A small network was shown many inputs. Here are its activations along a few directions, one row for each input.
Each table varies a few parts of the input and shows all the possible inputs, shuffled.
Descriptions start from the smaller parts, as in this example, which fits no table here: one of 8 places around a ring, together with either a single point or one of 11 places along a line or (one of 3 separate values, together with one of 4 places along a line).
Shared parts are said once, and a part with two or three values counts as separate values.
(in the rows, 128 means zero)

Other details of the inputs vary at random and push rows far along two fixed directions, the same in every table; ignore that.

Rows:
x1: [ 92 122 109 132  96  92  90 110  87  71 134 118 146 121 203]
x2: [146 134 137 137 150 167 132 138 150 172 142 132 155 144 100]
x3: [173 123 112 167 140 162  84 138 161 150 144 132 144 131  98]
x4: [137 123 110 166 129 149  64 112 121 104 165 125 155 116 130]
x5: [147 153 156 131 134 145 159 137 156 165 127 143 114 137  79]
x6: [ 90 155 156 100 109 119 199 137 106 130 107 119 118 147 151]
x7: [115 118 142  95 104  99 160 134 111 106 112 142 109 137 149]
x8: [114 128 133 137 127  92 129 115 132 102 128 131 133 124 172]
x9: [167 134 115 158 132 164  84 121 164 139 156 140 127 118  85]
x10: [109 140 130 109 128 134 147 108  97 106 114 115 124 136 158]
x11: [150 142 122 153 151 166 108 126 172 154 153 146 130 124  83]
x12: [122 134 133  85 131 108 167 114 119 106 105 122 109 138 187]
x13: [140 131 104 154 154 127  78 131 129 162 147 118 137 127  61]
x14: [ 95 122 104 127 133 107  90  84  84  67 129 112 144 123 208]
x15: [109 110 121 154 145 110  70 119 109  91 145 125 137 116 117]
x16: [148 129 108 165 128 155  74 110 136 106 162 136 143 108 110]
x17: [160 113 115 151 135 155  83 113 161 143 147 141 124 117  73]
x18: [149 150 148 128 112 152 154 139 133 153 124 139 112 136  76]
x19: [133 152 149 123 129 143 169 140 133 179 115 130 131 147  99]
x20: [124 135 114 106 137 115 110  92 120  79 127 122 130 126 159]
x21: [140 130 140 107 116 157 177 139 137 156 111 136 109 129  86]
x22: [137 110 123 148 129 129 104 121 119 110 140 138 128 133  94]
x23: [128 109 109 160 126 133  79 103 119 105 153 113 141 112 121]
x24: [125 112 136 103 110  91 162 135 120 122 112 140 110 132 154]
x25: [123 139 145  82 106 121 212 159 106 174  97 130  98 152 119]
x26: [ 92 126 134 101 100 102 173 135  90 107 114 118 108 143 157]
x27: [167 110 113 154 139 152  99 128 156 166 132 135 132 123  85]
x28: [121 143 150  94 130 135 207 158 142 156 101 131 131 149 161]
x29: [158 138 150 119 111 134 169 150 151 168 116 138 103 141 106]
x30: [106 143 140 111  94 118 163 137  97 112 114 119 119 137 154]
x31: [115 105 125 148 140 104  62 120 118  93 141 136 135 112 130]
x32: [109 140 154  63 120 127 218 172 119 180  92 105 115 140 131]
x33: [126 121 131 110 114 134 158 138 120 149 113 116 124 129 134]
x34: [173 134 120 163 130 150  97 136 154 169 136 139 128 136  75]
x35: [ 96 143 137 102 113  94 177 135 121 120  99 127 131 139 183]
x36: [146 141 143 122 143 149 180 148 165 170 122 141 120 138 121]
x37: [130 140 145 125 140 138 155 156 122 174 125 115 105 144  68]
x38: [155 115 101 167 133 134  66 116 157 106 157 132 143 116 136]
x39: [106  97 115 110 108  84 128 115 117  75 119 123 127 111 211]
x40: [109 136 163  78 122 142 216 163 124 160  95 122  99 128 118]
x41: [108 101  96 144 117  80  76 108 106  81 135 133 137 119 171]
x42: [108 132 111 114 133 116 109  89  99  62 132 121 138 122 169]
x43: [175 136 120 155 164 171 100 111 152 170 124 135 119 142  80]
x44: [166 130 125 167 127 148  69 115 157 135 155 142 131 125  69]
x45: [ 91 124 106 146 133 114  91  95 113  60 158 129 158 105 182]
x46: [ 88 143 146  98 118 127 190 137 112 115 122 118 133 136 178]
x47: [108 117 125 134 138 126 106 126 118 120 141  99 138 115 124]
x48: [126 118 141 103 132 122 159 152 143 150 102 126 118 116 137]
x49: [145 127 139 111 143 142 156 161 149 184 105 123 126 128  97]
x50: [113 119 114 130 110 120 105 123 111  90 137 115 155 120 189]
x51: [120 115  95 149 148  88  61 124 117 109 138 127 144 114 130]
x52: [139 117 140 132 147 109 117 145 131 145 122 136 118 120 113]
x53: [ 93 134 127 136 121 102 126 106 107  74 134 129 143 120 163]
x54: [151 119 134 147 153 159  95 135 160 162 133 136 124 111  66]
Each input here is: one of 6 places around a ring, together with either a single point or (one of 2 separate values, together with one of 4 places along a line).
The inputs of x41 and x25 match in every part but the place on the ring of 6. If x3 is changed in the same way as x41 into x25, which row does it become? -> x50
Which other rows does x10 become when the place on the ring of 6 takes its other values? List them by row number. -> x12, x14, x20, x42, x43
List by row number the other rows that have the place on the ring of 6 in common with x42. -> x15, x16, x18, x21, x22, x40, x45, x53
A walk changes only the place on the ring of 6. It starts at x2 and steps to x46. List the rest of the walk in order. -> x45, x11, x36, x28
